Each row below is a small network's average activation on inputs in which a field has the value named, seen along a few directions.
Related values have similar rows: they may be neighbours, one step apart, or belong to one group.
(in the rows, 500 means zero)
Random noise pushes rows far along 12 fixed directions. That doesn't count. These rows show it; they differ only by the noise:
[414 442 505 572 489 493 439 422 509 488 676 469 554 724 617 322 537 480
 509 601 440 511 416]
[410 555 387 468 577 601 613 606 647 811 392 358 370 358 374 307 601 516
 526 518 419 597 443]
[558 459 519 392 636 543 312 277 531 447 482 590 529 603 744 441 388 354
 632 512 540 344 493]
[516 575 671 428 475 504 416 414 584 509 535 455 543 406 491 570 580 354
 463 354 537 412 508]
[478 594 493 566 674 601 563 639 578 482 537 717 563 552 521 478 530 556
 451 592 519 529 585]
[472 451 459 557 289 452 540 563 369 549 446 324 472 465 350 588 503 664
 488 478 515 580 496]
[350 405 498 615 471 345 689 510 427 318 851 483 621 564 484 624 359 402
 563 591 621 471 481]
[517 447 543 470 607 415 567 572 512 407 594 556 600 465 495 561 349 535
 515 508 443 392 537]
[515 550 637 602 528 535 551 355 714 673 599 387 547 508 592 419 698 250
 542 394 549 426 472]
[533 414 473 507 595 532 435 414 535 598 431 606 452 626 632 407 665 479
 484 543 441 513 403]
[624 599 428 388 354 638 460 711 604 520 481 552 535 219 413 575 544 504
 706 346 531 442 479]
[440 650 433 543 481 487 441 482 509 578 516 380 581 482 569 380 448 450
 479 476 565 473 457]
[565 397 542 505 549 589 432 368 549 577 374 545 464 621 604 465 472 497
 598 548 402 452 532]
[561 349 412 652 471 427 591 506 438 483 564 705 523 606 609 632 740 460
 510 528 588 539 357]


Values of BAR:
riter: [639 449 357 546 596 580 599 579 482 490 349 711 525 468 588 603 275 521
 708 581 538 472 614]
ged: [511 554 658 586 404 403 602 444 477 548 521 168 468 450 349 522 579 493
 401 374 605 521 606]
bava: [376 583 493 499 606 449 379 337 511 607 480 520 538 577 640 313 453 322
 315 559 372 475 391]
zoma: [511 386 647 496 709 492 424 222 449 573 248 497 429 694 605 519 401 528
 395 574 434 441 629]
leto: [441 390 347 462 435 564 464 336 375 482 489 542 346 584 595 502 640 431
 591 536 744 608 443]
letig: [365 643 555 555 645 516 571 439 583 604 428 516 410 426 451 554 529 328
 371 539 601 562 562]
ganel: [683 451 552 472 569 561 592 522 631 663 423 418 380 354 447 468 786 478
 557 355 486 497 509]
tudub: [667 274 612 697 288 396 557 478 470 465 461 576 594 605 507 748 538 546
 551 463 323 470 467]
sotas: [381 571 294 535 412 494 391 346 388 388 440 638 505 593 671 549 210 319
 612 702 556 491 405]
gaso: [416 680 338 637 432 490 586 474 449 585 381 484 546 383 540 562 386 356
 471 469 689 573 488]
naluf: [417 603 482 426 441 564 523 493 493 397 629 400 417 491 425 467 564 461
 497 481 700 576 560]
puses: [420 577 510 394 712 374 535 412 480 392 507 526 469 400 507 600 342 342
 440 532 627 447 506]
dedu: [519 657 405 744 552 432 703 513 433 461 543 566 572 545 564 598 631 427
 386 530 812 560 569]
ramuz: [604 351 574 422 428 578 546 418 551 529 458 352 373 427 437 544 472 466
 681 385 515 461 555]
vud: [426 620 432 337 565 508 525 597 518 432 525 524 406 325 401 490 454 448
 484 456 566 550 485]
BAR is arranged as a 3 by 5 grid.
How many steps from neighbour to neighbour lead from puses to leto, at the fewest?
Answer: 5
List every value one step from tudub, in the order listed.
Answer: riter, zoma, letig
List every value one step from dedu, in the order listed.
Answer: ged, sotas, naluf
A value of BAR combines one of 5 hidden first parts with one of 3 second parts; all combinations occur once.
Changing only the second part turns puses into vud. zoma has the same second part as puses; what does that change turn zoma into?
Answer: leto
Changing only the second part turns dedu into naluf. ganel has the same second part as dedu; what does that change turn ganel into?
Answer: ramuz

Values of FUR:
fileb: [366 748 424 472 590 511 283 205 505 618 437 376 588 585 834 231 350 294
 427 469 659 361 457]
lekel: [566 631 504 266 551 473 212 480 485 443 479 459 596 353 576 465 467 466
 508 321 663 382 414]
pav: [514 375 233 243 581 357 620 717 477 367 804 268 377 341 415 283 584 636
 761 484 701 481 330]
mir: [594 610 617 145 394 490  98 397 555 335 525 440 538 426 555 400 415 381
 520 353 353 301 428]
guto: [612 708 553 691 439 586 570 644 563 412 665 476 687 409 527 585 528 460
 613 382 801 475 669]
tibu: [516 519 372 457 556 722 660 698 639 503 472 662 333 372 390 552 517 545
 756 575 597 638 578]
seg: [562 474 610 623 301 489 590 538 691 513 779 385 592 472 480 374 642 352
 595 349 328 476 363]
sudal: [441 472 618 595 587 490 621 674 575 549 567 613 480 510 293 552 625 563
 341 629 286 589 505]
virab: [654 409 355 392 690 631 540 514 457 472 307 674 294 589 555 463 648 695
 523 552 660 581 622]
fol: [478 398 430 476 347 652 685 727 527 435 585 580 516 399 297 573 239 594
 742 600 264 523 578]
vani: [575 506 282 575 474 312 453 456 356 636 252 604 587 432 680 513 417 419
 413 522 367 440 277]
vez: [364 540 317 433 544 491 516 663 477 570 453 484 490 396 401 457 395 639
 515 616 429 539 438]
nodi: [531 545 720 421 572 500 445 415 605 479 712 242 561 442 495 358 500 406
 531 308 589 393 626]
mulog: [485 527 596 475 291 592 439 641 500 381 664 356 612 441 369 519 328 647
 642 389 498 458 644]
rinu: [377 533 533 682 247 534 602 488 603 643 512 371 596 498 443 528 376 403
 554 565 294 473 500]
A value of FUR combines one of 5 hidden first parts with one of 3 second parts; all combinations occur once.
Changing only the second part turns vani into mir. fol has the same second part as vani; what does that change turn fol into?
Answer: virab
Changing only the second part turns sudal into vez. nodi has the same second part as sudal; what does that change turn nodi into?
Answer: mulog
